These are the activations of a small neural network, seen along a few directions. Each row is one input.
In each table, some parts of the input vary, and every possible input appears once, in random order.
A made-up example of a description, with smaller parts first: ring(5) and (point or ring(11) or (values(2) and line(6))).
Shared parts are said once, and a part with two or three values counts as separate values.

Other details of the inputs vary at random and push rows far along two fixed directions, the same in every table; ignore that.

Table:
row 1: [ 30   5  -9 -13 -13 -22 -15 -14  -2  -5  -9 -12]
row 2: [-16  14   4  21  14 -15 -10  18  15  22 -13   4]
row 3: [-23  17  20  32   9 -14 -15  13   4  14 -18 -10]
row 4: [-24  10  15  29   5 -20 -24  18 -10   5 -12 -12]
row 5: [  7 -16  -7 -17  -8  25  16 -10  -5 -30  19  10]
row 6: [  1 -14  -4 -30   2  16  26 -19   7 -10  15  14]
row 7: [ 47  26  -7 -14  -9  -3 -15 -11   0  23 -11   2]
row 8: [-26   9  18  24   9 -19 -21  18  -6  14 -17 -12]
row 9: [  4 -21 -13 -23  -4  15  24 -12  -4 -11  19  11]
row 10: [ 28  10  -1 -18 -12 -16 -14 -23  12  -4 -17  -6]
row 11: [ 27  11   0 -11 -10 -15 -14 -29   9  -3 -18 -12]
row 12: [ 37  10 -11  -5 -13 -15 -18  -8   3 -13  -7  -8]
row 13: [  9 -16  -8  -3  -9  32  23 -15  -9 -28  17   0]
row 14: [-50 -18  16   1  15  17  17  21  -8   0  13  13]
row 15: [  0 -21  -5 -24  -8  18  18 -15  -9 -22  16   6]
row 16: [-38 -15  -2  11  16  18  21  22  -5   3  19  16]
row 17: [ 34  10  -6   4 -15 -10 -22 -15  -1 -18 -12 -16]
row 18: [  3 -16  -8 -27   2  16  28 -18  11  -4  15  16]
row 19: [ 31   4 -17  -9  -7 -15  -7 -13   8  11 -15  -9]
row 20: [-41 -19   6   2  18  14  23  21  -3  10  16  16]
row 21: [-19   8  12  13  10 -23 -17  23  -1  17 -12  -5]
row 22: [ -9  13   3  27   7 -16 -19  29   4   6  -5   1]
row 23: [-30   6  14   6  16  36  22  27   1  28  29  22]
row 24: [-24  10  17  32   7 -15 -17  19  -7  16 -19 -17]
row 25: [ 29   6  -6   4 -18 -13 -14 -20  -8  -7 -15 -23]
row 26: [ 13 -15 -21 -10  -2  26  24  -7   3 -17  20  13]
Each input here is: values(2) or (line(4) and line(6)).
Question: What sort of input is row 24?
Answer: line(4) and line(6)
Question: Which other rows belong to the same alternative as row 7? List them by row number.
Answer: row 23

Table:
row 27: [ 46   2  -8 -21 -24 -15 -17 -31   1 -23 -13 -17]
row 28: [ 10 -17 -20 -17   2  20  27  -9   3 -12  23  17]
row 29: [ 10  -7  -8 -25  -3  29  21 -10   3  -7  23  19]
row 30: [ 15  19  -1  20  -6 -39 -33  15  -4  19 -26 -19]
row 31: [-34   0  12  14  13  -1  -1  34  -2   3  10  14]
row 32: [-24  11  18  13  13  12  -1  23   3  15   7  12]
row 33: [ -1 -21  -6 -25  -2  24  22 -10  -5 -27  22  11]
row 34: [ 41   0  -8 -13 -26 -14 -11 -44  -9 -17 -17 -28]
row 35: [-30  -5   1  22  13  -2   3  31   1   0   6  11]
row 36: [ 17  29  11  20  -4 -23 -28   0   0  26 -29 -23]
row 37: [ 55   6 -23 -20 -18 -14  -8 -26  -1   5  -7 -12]
row 38: [ -1 -27 -11 -12  -5  21  23 -16  -3 -31  14   4]
row 39: [ 50   0 -24 -15 -19 -16 -12 -26   6 -21 -14 -15]
row 40: [  5  24  17  20  -9 -34 -41  -3  -1  -7 -27 -22]
row 41: [-42 -11  15  25   9   0   0  23 -15   2   1  -8]
row 42: [  9 -13 -11 -26   1  22  24  -8   0 -10  27  19]
row 43: [-26   4   5  17  11   9   3  25  -5  21   7   7]
row 44: [  8  18   6  26  -7 -33 -36  -5   3  -9 -29 -23]
row 45: [  6  -4   5 -22  -1  30  25 -18   1  -7  16  11]
row 46: [ 24  29   0  20  -2 -22 -31   7  13  19 -24 -10]
row 47: [-24   9  13  22  14   9   4  16   5   8   0   6]
row 48: [ 11 -11 -17 -17  -2  27  25 -10   6  -8  20  17]
row 49: [-27   5  13  20  12  13   4  23  -6  24   4   3]
row 50: [-39  -9   9  21  12   1   1  28 -14   4   4  -4]
row 51: [ -9 -24  -3 -43   7  14  29 -24  -1   3   5  18]
row 52: [-50  -6  16  -4  23 -19   9  15  20  29  -4  11]
Question: Describe the family of inputs behind these rows.
Answer: values(2) or (values(3) and line(8))
Question: Which other rows belong to the same alternative as row 51? List them by row number.
Answer: row 52

Table:
row 53: [ 39   1  -5 -23 -17 -25 -18 -25  12 -13 -14 -12]
row 54: [  2 -32  -5 -26  -5  23  29 -21  -9 -21   8  -3]
row 55: [-37  -7   9  -8  26   2  23  24   4  14  22  29]
row 56: [ -6  26  15  11   3  -8 -27  22  -5  37 -13  -1]
row 57: [ 34  -3 -12 -17 -19 -25 -13 -27   6  -7 -23 -14]
row 58: [  8  -9   0 -22  -9  32  37 -29   8   5  27   3]
row 59: [ 52  13 -15   1 -13  -2 -14 -26  -4  -8 -15 -11]
row 60: [ -3 -33 -16 -26  -3  17  27 -27  -8 -16  13  -1]
row 61: [-37 -10   9  22   7  21  15  33 -12   0  28  11]
row 62: [ -9  29  19  17   9 -18 -17  13  26  29 -10  -4]
row 63: [  2 -24  -1 -34  -5  20  24 -18   4 -27  15   7]
row 64: [ 40  19  -5 -31  -9  -4 -18 -14  12  17 -14   6]
row 65: [-15   3  13  24   5 -29 -25  16  -5  12 -24 -19]
row 66: [ 48  10 -24 -13 -15 -18 -20 -16  16  -7  -3  -5]
row 67: [-20  11   8  23  -2 -33 -30  12  -6  11 -12 -19]
row 68: [-52  -7  25  19  12  20  11  11 -18  -8  17   9]
row 69: [ -5  14   0  31   3 -24 -25  29   6  14 -16  -2]
row 70: [ 35   8  -7 -11 -16 -17 -14 -39   2 -13 -26  -9]
row 71: [ 36   9 -16 -23  -4 -31  -3 -18   8  18 -16   2]
row 72: [ -3  19   5  34   8 -13 -22  26  -5   9 -17 -14]
row 73: [  1 -15   2 -26  -1  24  21 -30   0 -30  16  15]
row 74: [ 16 -23 -15 -17  -5  33  30  -8  -7 -17  17   3]
row 75: [ 14 -11 -10 -15 -11  34  26 -13 -13 -23  27   4]
row 76: [-43  -9   1  23  10  18  13  30 -12   2  30  11]
row 77: [-38 -12   4  17  14  22  19  33  -1  -2  14  17]
row 78: [ -2  12   3  34   6 -19 -24  30  -3  16 -15 -12]
row 79: [ 38   0  -5 -15 -26 -21 -17 -28  -4  -9 -12 -22]
row 80: [ 52  12 -12  -7 -27  -7 -14 -13  -2  -8  -6 -18]
row 81: [ -2  29  13  40   0 -11 -29  19 -10   7  -8  -7]
row 82: [-50 -17  16  12  18  18  18  16 -13  -6   7   1]
row 83: [ 16 -16 -11 -25  -5  29  25  -6   7 -24  24  14]
row 84: [-17   8  12  19   2 -28 -23  17   4   7 -28 -12]
row 85: [ -3 -23  -8 -27  -4  21  29 -26  -3 -25   8   6]
row 86: [-44 -14  -7  18  17  15  16  28   0   3  19  20]
row 87: [-15  12  20  22  -5 -25 -27  18  -7   6 -17 -21]
row 88: [-45  -3  14  10  18  21  29  12  15  22  13  15]
row 89: [-57 -22   2   8  16   6  16  15  -2  -1  10  12]
row 90: [-15  18  19  16   7 -27 -28  15   6  -2 -18 -10]
row 91: [ 37  15 -11 -26 -10  -4 -14 -17   8  23 -22   4]
row 92: [ 14 -10 -11 -22  -2  30  25 -11   4 -27  25  14]
row 93: [ 42  13  -5 -10 -10  -8  -1 -31  17  21 -16 -20]
row 94: [ 10 -22 -15 -34   8  13  39 -18  -6   6  17  14]
row 95: [  2 -23  -2 -19  -1  28  26 -33 -13 -23   9   4]
row 96: [ -1  18   7  25   5 -22 -29  31  12   8  -7   0]
row 97: [ -1  29  11  31   9 -14 -30  20   6   2 -10   4]
row 98: [-42 -16  -5  22  20  19  16  29  -9   5  20  11]
row 99: [ -6  20  11  10  12  -6 -24  22  -2  40 -22  -1]
row 100: [-55 -17  10   4  19   6  11  19   3  -6  19  15]
row 101: [ 39  13 -10 -19 -10 -29  -6 -18  -3  17  -5  -7]
row 102: [ 12 -15 -18 -18  -4  30  29 -14  -1 -21  16  13]
row 103: [-16  18  20  25  -1 -24 -28  13  -9   3 -16 -21]
row 104: [ 49  16 -17  -2 -15  -7 -14 -26   4  -9 -17  -2]
Question: The inputs of row 76 and row 98 match in every part but one. If row 79 is changed in the same way as row 76 into row 98, which row does it become?
Answer: row 65
Question: The inputs of row 95 and row 68 match in every part but one. If row 82 is changed in the same way as row 95 into row 68, which row does it become?
Answer: row 103
Question: Describe the family of inputs behind these rows.
Answer: line(4) and (values(3) or (values(2) and line(5)))
Question: Which other rows does row 60 become when the values(2) part takes its other values? List them by row number.
Answer: row 98
Question: List by row number the other rows that have the line(4) part in common with row 73.
Answer: row 53, row 55, row 62, row 63, row 64, row 66, row 83, row 90, row 92, row 96, row 97, row 100
Question: Which other rows does row 99 become when the values(3) part takes its other values? List them by row number.
Answer: row 93, row 94
Question: Which other rows does row 97 become when the line(4) part takes its other values? List them by row number.
Answer: row 59, row 81, row 104
Question: Which other rows does row 57 become when the line(5) part takes its other values? List them by row number.
Answer: row 70, row 84, row 85, row 89
